A small network was shown many inputs. Here are its activations along a few directions, one row for each input.
Each table varies a few parts of the input and shows all the possible inputs, shuffled.
Descriptions start from the smaller parts, as in this example, which fits no table here: one of 5 places around a ring, together with either a single point or one of 9 places along a line or (one of 3 separate values, together with one of 4 places along a line).
Shared parts are said once, and a part with two or three values counts as separate values.
(in the rows, 128 means zero)

Other details of the inputs vary at random and push rows far along two fixed directions, the same in every table; ignore that.
To show where, the next rows are all for the same input, with only those details redrawn:
[129  79 126 133 100 157 130 129  74 144 159  83 100 112 102 115]
[129  78 125 133 101 157 131 128  74 145 159  83 101 112 103 114]
[ 98 103  97 119 132  85 108  69 148  96  69  92 153 164 175 149]
[131  79 126 133 101 157 130 129  74 144 159  84 102 111 102 114]
[131  80 126 134 101 157 130 130  75 145 160  84 102 111 102 115]
[197 190 150 164 155 169 123 151 154 171 123 155 149 128 120 194]
[131  80 127 134 100 157 130 131  75 145 160  84 101 112 101 116]
[ 99 105  97 121 132  86 107  71 149  96  69  93 153 163 175 149]

Table:
R1: [ 76 136 114  97 132  76 132  87 179  93  81 137 143 164 179 117]
R2: [ 99 113  96 115 140  86 110  77 162  92  71  95 152 161 185 142]
R3: [115  90 132 114 104 151 147 144  94 137 171 103  93 107 111  87]
R4: [102 103 104 120 134  85 109  76 140  93  74  96 151 155 164 145]
R5: [ 92 125 113 103 144  80 125  92 169  88  79 122 148 155 175 127]
R6: [189 196 162 148 165 150 127 168 165 150 121 171 152 122 110 177]
R7: [105 108  94 134  97 138 128 148  82 132 190 147  97 100 113  65]
R8: [198 189 160 163 161 153 118 157 149 156 114 162 157 124 102 195]
R9: [170 213 124 163 154 146 120 172 155 151 153 218 146 111 126 138]
R10: [103  99 146 108 101 139 152 145  95 134 172 126  91 105  99  74]
R11: [174 221 126 164 159 137 114 179 158 142 144 227 152 114 113 147]
R12: [ 67 137 115  94 128  72 136  88 177  92  86 150 141 165 178 108]
R13: [123  86 131 121 104 155 140 141  90 141 169  94  97 107 109  96]
R14: [129  78 126 133 100 157 131 129  74 145 159  83 101 112 103 114]
R15: [ 93  98 145 104  95 134 156 146  91 131 178 135  88 107  97  65]
R16: [ 74 130 121  92 136  58 126  89 171  78  73 140 150 161 162 116]
R17: [181 198 165 142 165 147 136 173 167 149 126 180 148 123 111 169]
R18: [194 190 152 159 164 164 125 160 158 160 127 157 147 120 124 179]
R19: [ 67 136 123  91 134  57 129  94 172  78  78 156 147 162 160 110]
R20: [130  81 133 128 111 144 128 146  77 127 159  91 104 103  90 106]
R21: [187 191 158 149 161 160 132 163 163 159 130 165 146 120 121 170]
Describe the family of inputs behind these rows.
Answer: one of 3 separate values, together with either a single point or one of 6 places along a line
The inputs of R8 and R4 match in every part but the choice among 3 separate values. If R6 is changed in the same way as R8 into R4, which row does it become?
Answer: R21
Which other rows does R12 become when the choice among 3 separate values takes its other values? List them by row number.
Answer: R15, R19

Table:
R22: [125 153 156 106 136 133 151 157 159 131 137 143 112 124 120 113]
R23: [125  44 154 121  82 166 147 165  23 141 199  80  74  83  43  81]
R24: [124 112 161 116 102 160 158 131 122 154 145  99  97 124 117 116]
R25: [134 149 132 145 116 134 121 118 119 144 132 159 130 128 112 138]
R26: [118 129 140 123 112 118 130 137 112 123 143 161 128 123 100 111]
R27: [172 174 140 156 152 137 117 123 151 146  87 141 156 148 124 196]
R28: [ 52  75  41 121 121  46  81  41 136  55  56  79 157 176 204 118]
R29: [ 13  43 115  57 100  44 139  56 145  53  69  60 119 173 177  74]
R30: [144 181 101 155 143 123 101 140 150 131 131 185 151 125 139 129]
R31: [189 194 109 177 166 144 101 139 165 149  96 153 170 147 148 210]
R32: [139 141 137 129 129 154 141 147 134 145 157 135 110 110 132 104]
R33: [136 107 128 131 103 176 146 144 105 160 178 106  94 110 128 107]
R34: [132 165 137 139 131 128 136 119 134 144 123 169 130 132 125 143]
R35: [158 187 135 141 166 111 110 150 171 110 102 177 163 129 127 158]
R36: [ 42  65  77  81 124  50 115  37 157  63  64  75 146 165 211  92]
R37: [177 147 127 153 146 167 122 134 133 157 130 114 137 129 140 179]
R38: [198 181 117 170 160 151 105 136 161 158 104 132 167 140 145 210]
R39: [104  68 104 129  77 166 141 168  22 149 237 118  60  68  69  28]
R40: [172 198 143 162 158 129 110 119 167 143  85 167 164 146 132 192]
R41: [127 134  98 150 116 149 127 141 100 146 167 158 113 115 128 113]
R42: [ 37  55 101  71 102  61 128  27 154  76  51  48 136 184 196 112]
R43: [174 175 163 136 168 122 121 135 176 133  81 148 170 146 125 199]
R44: [140 151  94 161 121 145 105 138 120 146 151 165 133 125 132 135]
R45: [133 135 116 141 119 157 137 142 122 156 168 147 114 121 145 119]
R46: [183 175 147 153 156 140 117 121 166 155  83 130 163 149 128 207]
R47: [151 119 129 133 114 179 141 136 117 168 162 110 113 119 132 133]
R48: [ 21  89  66  72 119  17 117  62 153  37  71 121 142 167 184  71]
R49: [119 120 151 123 105 148 155 129 113 152 153 127 103 121 120 110]
R50: [177 169 139 150 169 146 118 137 156 140 115 139 150 122 144 171]
R51: [174 207 114 170 174 122  93 142 178 128  99 180 174 130 148 170]
R52: [ 87  50 140  94  68 161 168 179  35 144 240 100  44  74  58  17]
R53: [139  76 163 118 115 168 152 172  66 138 186  93  83  83  71  94]
R54: [ 41  50 113  72 128  42 120  45 146  50  43  57 145 179 182 118]
R55: [150  80 151 123 113 162 135 173  64 138 187  92  91  80  61 105]
R56: [117  68 162 102  93 172 168 171  66 150 202  98  70  84  68  63]
R57: [ 28  53 116  61 113  47 134  47 158  60  51  67 140 181 183  99]
R58: [120 159 145 119 131 110 142 137 139 125 127 175 134 131 116 125]
R59: [130 169 120 126 137 109 119 147 151 115 129 184 144 126 120 121]
R60: [161 139 158 135 138 158 135 123 136 154 111 104 130 138 121 172]
R61: [174 174 117 164 163 133 104 145 148 131 110 148 158 123 134 168]
R62: [159 163 139 137 162 119 118 153 150 113 106 152 152 125 118 163]
R63: [111  66 124 126  78 177 156 172  38 157 238 112  60  71  83  30]
R64: [154 173 152 141 155 113 118 136 159 120  97 170 161 138 121 165]
R65: [192 184 128 163 173 134 103 140 167 140 102 145 169 124 141 188]
R66: [106 115 160 106 109 131 160 147 117 133 156 137 105 121 108  94]
The inputs of R53 and R56 match in every part but one. If R50 is changed in the same way as R53 into R56, which row does it become?
Answer: R36
The inputs of R23 and R58 match in every part but one. If R62 is changed in the same way as R23 into R58, which row does it become?
Answer: R48
Describe the family of inputs behind these rows.
Answer: one of 5 places around a ring, together with one of 9 places around a ring
A walk changes only the place on the ring of 9. It starts at R49 and steps to R24. List the rest of the walk in order.
Answer: R42, R60, R46, R27, R40, R25, R34
A walk changes only the place on the ring of 5. It starts at R52 and steps to R63. List the rest of the walk in order.
Answer: R45, R49, R66
